Each row below holds a small network's activations on one input, seen along a few directions.
Each table varies a few parts of the input and shows all the possible inputs, shuffled.
Descriptions start from the smaller parts, as in this example, which fits no table here: one of 5 places around a ring, together with either a single point or one of 9 places around a ring or (one of 3 separate values, together with one of 4 places along a line).
Shared parts are said once, and a part with two or three values counts as separate values.

Other details of the inputs shift rows strongly along two fixed directions, in all tables alike. That doesn't count.

Table:
r1: [-18 -13  -3 -14 -31  -3  28 -29  12  -1   5  12]
r2: [ 13   6 -18  33  10 -34  -2  13  -4 -89 -20  13]
r3: [  4   3  16 -16   7  15   3 -10   9  26  10 -22]
r4: [  9  -5  15   4  20  40 -24  29 -17  78  20 -63]
r5: [ 13  -3  19  -5  22  36 -23  27 -17  80  15 -65]
r6: [-32 -54 -28  -5 -67  15  49 -40   5  36  30   6]
r7: [-22 -39 -18  -7 -52  12  34 -27  -2  39  20  -6]
r8: [ 13   3  30 -15  23  45 -21  27 -15  84   4 -61]
r9: [-14 -36 -25 -12 -55  -3  43 -42  12   2  15  12]
r10: [  22   51    0   14   50  -39  -32   30    0 -102  -43   35]
r11: [-11  14  29 -14  24  39 -33  32 -16  93   1 -42]
r12: [-33 -26 -16 -19 -44  -3  38 -46  20   9  10  33]
r13: [  5  -4 -12   9  -9 -27  27 -20  13 -69 -15  24]
r14: [-33  -8 -15 -14 -26  -3  19 -19   8   8   2  38]
r15: [ 18   7  -2  12  18 -29  13  -2   8 -82 -26  16]
r16: [ 34  46  37  10  74  -7 -47  55 -17 -40 -36 -32]
r17: [ 25  15   1  20  35 -26 -17  30 -12 -67 -29  -8]
r18: [-17 -38 -29  -2 -56   0  40 -37  12   0  20  14]
r19: [-16  22  18  -9  27  29 -37  42 -21  72  -4 -20]
r20: [-23 -22 -15 -19 -39  -1  38 -55  29   8  18  29]
r21: [ 14   7 -26  64 -28 -53 -46  13 -23 -38  43 112]
r22: [ 50  41  29  17  81  -4 -41  45  -6 -38 -26 -41]
r23: [-23  -4 -15 -15 -20  -1  18 -29  18   8  12  33]
r24: [ 19  21   3   0  14 -29   4  -8  13 -84 -23  18]
r25: [  1  16  26 -18  25  31 -31  22  -8  67  -2 -35]
Each input here is: either a single point or (one of 4 places along a line, together with one of 6 places along a line).
Start at r7 and move only the place on the line of 4, one step at a time. The first step leads to r17. Which rows follow, in order?
Answer: r9, r5

Table:
r26: [ 18  27  12  27  51  -6 -41  48 -17 -30 -21  -1]
r27: [  1 -18  14 -19 -16  47   0  16 -13 100  14 -59]
r28: [ -9 -16  -4 -31 -33  10  29 -47  22  28  16   4]
r29: [ 27  35  16  12  45 -16 -37  30  -8 -24 -17  12]
r30: [-21 -18 -20 -11 -38  -5  42 -58  28 -22  15  24]
r31: [-23 -17  11 -13 -12  27  21 -15   5  40   8 -15]
r32: [  4  -7 -13  -2  -7  -9  11 -19   6 -32  -2  -8]
r33: [-10 -30 -16  -6 -51 -11  48 -39  15 -38   1  18]
r34: [-15  -6  18 -17  12  42  -1   8   0  81  12 -42]
r35: [-19 -32 -18   6 -46 -28  32 -33   4 -26   9  43]
r36: [ -4   6  -8   2   6  -8  19 -17  16 -39  -5   9]
r37: [  1   5 -12  13   6  -6 -16  14 -15  -6   9   5]
r38: [ 29  36  20  -3  53  -6 -25  30  -2 -30 -23 -20]
r39: [ 40  32   8  17  43 -14 -26  40 -13 -58 -27 -31]
r40: [ 12   5 -11  15  -8  -8 -11  12 -10 -14   6   8]
r41: [ 23  24   6  13  58  -5 -23  38  -3 -35 -33 -24]
r42: [ 27  19   4  18  11 -15 -32  31 -14 -27  -1  -3]
r43: [  3  24   9  14  32   3 -29  31  -7   8  -4   0]
r44: [ 11  12  -7  11  30  -3  -3  11   2 -28 -16 -15]
r45: [ 24  15  19  11  46 -20 -16  32 -13 -45 -31 -27]
r46: [  4 -20 -22  -3 -42 -18  30 -42  18 -40   3   9]
r47: [-31 -47 -32 -19 -61  10  61 -53  20  25  22   9]
r48: [ -7  -9  -1 -15 -17 -14  36 -36  19 -42  -7  27]
r49: [-11 -29  13 -14 -35  22  23 -16  -8  61  12 -34]
r50: [-38 -25 -13 -12 -56  17  20 -39  14  65  43  17]
r51: [  0   3   5  -1  -7  -8   4  -9   1 -14   2  36]
r52: [ 14  31  24  24  44 -21 -32  35 -14 -29 -18   6]
r53: [-15 -19   2   1 -16  17  -5  11 -18  52  22  -8]
r54: [ 18  -1  -1  -2  -6  -4   3   1   7 -27  -4 -17]
r55: [  6   5  25 -16  14  -5   6  -5   2   3 -12 -10]
r56: [ -5 -12  -1   2  -1 -11  25 -13   9 -24 -16   2]
r57: [ -4  -8  11  -5   0  36 -33  21 -24  98  28 -38]
r58: [ -8 -11  17  -6  17  47  -4  15 -11  78   1 -49]
r59: [-13 -35 -29   2 -64 -13  38 -40   7  -1  21  41]
r60: [  3  -4  -8   1   8  -5  10  -9  15 -27  -7  -3]
r61: [ 11   8   0   4  29   2 -11   4   3 -12 -14 -21]
r62: [  1  -1  19  -7  25  32 -10  29 -19  36  -3 -49]
r63: [ -3 -18 -25  -3 -23 -18  29 -27  17 -54   3  13]
r64: [ -4  -4  -9  10  -1   4  -9  15 -14  16   7   2]
r65: [ 17  21  19   9  25 -26 -18  13  -7 -33 -15  24]
r66: [ -5  -7 -16  -6 -35 -25  21 -41  24 -35  12  58]
r67: [  2  10  -6  -2  -6 -12   0 -11   2 -11   9  32]
r68: [-10 -13   2  -5   0  31 -22  14  -8  88  23 -20]
r69: [-22 -11  -6   7 -26  -1  19 -16   8  -9  12  37]
r70: [ 20  10  -6  17  -8 -16 -19   6  -8 -30   2  10]
r71: [  9  13  -3  16  23  -3 -29  14  -7  -2  -2   4]
r72: [-34  19 -19 -26 -22 -19   2  -5   3 -27 -30  40]
r73: [-14  -1 -22   9 -20 -18  19 -21   8 -34  13  46]
r74: [ 12  14  29 -19  33  34 -17  24  -7  61  -5 -43]
r75: [-10 -10   5  -3   5  40 -18  25 -16 104  16 -25]
r76: [-15 -22  -2 -18 -12  42   8   3 -10  91  26 -53]
r77: [-21 -30 -19   7 -40 -24  34 -35  11 -20   6  49]
r78: [ 18  28  15   2  23  -1 -36  14  -3   2   1   5]
r79: [  6  -4   6  12 -16 -12  -3   9 -15  -5   0  10]
r80: [  2  16   2  12  15  -6 -20   8   2 -12   6  16]
r81: [ 11   3   6  17  -2  -8 -13  20 -17 -19  -6   7]
r82: [ 12  19 -12  23  30 -17 -23  21  -6 -38 -10  18]
r83: [-13  -6   5  -1  -6 -14  27 -22  16 -38 -10  12]
r84: [ 18  13  -7  19  24 -24 -29  24  -7 -46  -6  11]
r85: [  9  14   6  -2  25  -3  -5   4  15 -25  -9 -10]
r86: [  1  -8  12 -30  -6  22   8 -16  16  51  13 -19]
r87: [-28  27   9 -41   8  22  -9  13  -5  18 -40 -20]
The inputs of r36 and r73 match in every part but one. If r33 is changed in the same way as r36 into r73, which row does it become?
Answer: r81
What do these inputs look like to the network?
Answer: one of 2 separate values, together with either a single point or (one of 5 places along a line, together with one of 6 places along a line)
Change only the choice among 2 separate values in r51. List by row number the other rows that result.
Answer: r48
Change only the choice among 2 separate values in r65. List by row number the other rows that result.
Answer: r55

Table:
r88: [  6 -11 -24  10 -40 -23  20 -34  14 -43  15  38]
r89: [ 15  -9 -14  14 -18  -9   0  -9   6 -20  17  10]
r90: [-24 -23 -26   6 -48 -12  27 -29   6 -19  10  43]
r91: [ -1 -10 -23  14 -27 -33  26 -35  15 -57   9  53]
r92: [ -2  -9  13   4  -1  29 -20  26 -23  89  17 -37]
r93: [ 24  10  16   0  36   9 -22  32 -12   0 -20 -50]
r94: [ 15  -1  -9   9  18 -16   7  -7   9 -68 -16 -10]
r95: [ 24  32  34  -2  59  17 -46  50 -17  24 -28 -59]
r96: [ -2   6   5 -18  16  21   3   8   2  33  -8 -19]
r97: [-14 -26   8 -10 -25  39  -4   2 -19 117  40 -36]
r98: [-18 -33 -22   8 -43   2  20 -14  -3   7  18  12]
r99: [-33 -40  -7 -14 -55  27  24 -33   0  93  45   3]
r100: [  0   5   6   7  10  -1 -17   9  -5  14   5  12]
r101: [-10 -15 -31  16 -38 -32  25 -23   2 -63   0  45]
r102: [  9  22  18 -11  28 -14  -4   6   9 -46 -26   7]
r103: [-12 -39 -22 -19 -39  19  47 -35  12  23  15  -9]
r104: [ 11  18  -9  23  13 -34 -15  15  -5 -73 -16  30]
r105: [ -7 -37 -20   6 -43   0  30 -34   9  15  31  19]
r106: [  8  12  18   7  23  16 -30  20 -11  38   6  -4]
r107: [ -7  18 -15  -7   1 -39  24 -24  27 -92 -21  41]
r108: [  0  20   3   2  18 -12   7  -1  15 -46 -21   8]
r109: [-10 -19 -18  -6 -24 -12  36 -40  15 -35  -1   4]
r110: [ 14  22  33  13  50  30 -58  65 -32  76  -1 -51]
r111: [  7  35  14   6  43   0 -49  47 -24  -1 -17   0]
r112: [ 13   1  -4  21  11 -11 -17  28 -13 -23  -2  -3]
r113: [ -7  16  -2   0   5 -13 -15  12  -6 -13  -3  29]
r114: [-24 -17  -8 -17 -31  12  37 -31  16  22  12  -5]
r115: [ 28  52  22  -1  68 -22 -43  42  -3 -56 -48 -13]
r116: [ 23  11   6   7  15 -29  13  -3   4 -90 -27   4]
r117: [-14 -18 -21 -14 -31  -3  44 -39  21 -19   0  16]
r118: [-10   7  17 -10  10  24 -27  17 -13  79  19 -11]
r119: [-22  -8 -17 -19 -19 -21  32 -45  29 -43  -6  32]
r120: [ -2 -27 -24  16 -32 -26  27 -28   9 -37  17  31]
r121: [ 22  13 -11   8  22 -27  10  -1   5 -87 -30   6]
r122: [  9 -19   2  -6 -10   4  26 -13   4 -17  -1 -16]
r123: [ 11  10 -15  23   2 -34  -7  11  -8 -65 -12  24]
r124: [ 28  42  20  30  66 -18 -53  57 -18 -42 -34   2]
r125: [-22 -11   6  -9 -18  30  -9   8 -13  84  20  -5]
r126: [ -4  12   9 -12  -3  18 -22   4  -3  52  21   4]
r127: [ 12  12  -5  13  -3 -15 -11  -3   6 -29   6  19]
r128: [ 28  40  34   8  68  15 -43  55 -22   2 -25 -63]
r129: [ -7  -6   9 -10 -18  36 -15  -3  -3  86  28  -6]
r130: [ 17   3  -2  18   5 -13  -5   2  -8 -16   6   8]
r131: [  4  21   5 -17  31   1  -9  14   5  -4 -21  -7]
r132: [  3  25  21  10  36  24 -48  52 -28  37 -10 -18]
r133: [-18 -34 -18 -13 -42   7  50 -39  17   1  19  -3]
r134: [  5   9  10   0  27   3 -10   6   5 -10 -14 -26]
r135: [  9   6  18  -6  12   1   6   3   2 -15 -12 -18]
r136: [-26 -24  -8 -27 -41  11  35 -40  20  33   4   8]
r137: [ 40  40  19  14  60 -20 -35  42 -13 -63 -45 -34]
r138: [-16  -8 -10  -9 -28  -5  15 -30  10  12  22  41]
r139: [-23 -48 -15   0 -53  22  26 -21   0  73  35  -5]
r140: [-15  -4  29 -23  20  57 -18  15  -7 115   9 -60]
r141: [-21  -8   0 -12 -13  10  -2  -4  -4  51  15  16]
r142: [-18 -19   4 -22 -29  10  37 -32  17  16   5   7]
The inputs of r102 and r122 match in every part but one. If r111 is changed in the same way as r102 into r122, which row does it become?
Answer: r98
The inputs of r93 and r136 match in every part but one. If r103 is changed in the same way as r93 into r136, which row does it become?
Answer: r96
What do these inputs look like to the network?
Answer: one of 5 places along a line, together with either one of 5 separate values or one of 6 places along a line
Which other rows agree with r127 in the place on the line of 5? List them by row number.
Answer: r90, r91, r95, r99, r104, r110, r114, r117, r134, r135
Change only the choice among 5 separate values in r121. List by row number the other rows that result.
Answer: r109, r116, r128, r137
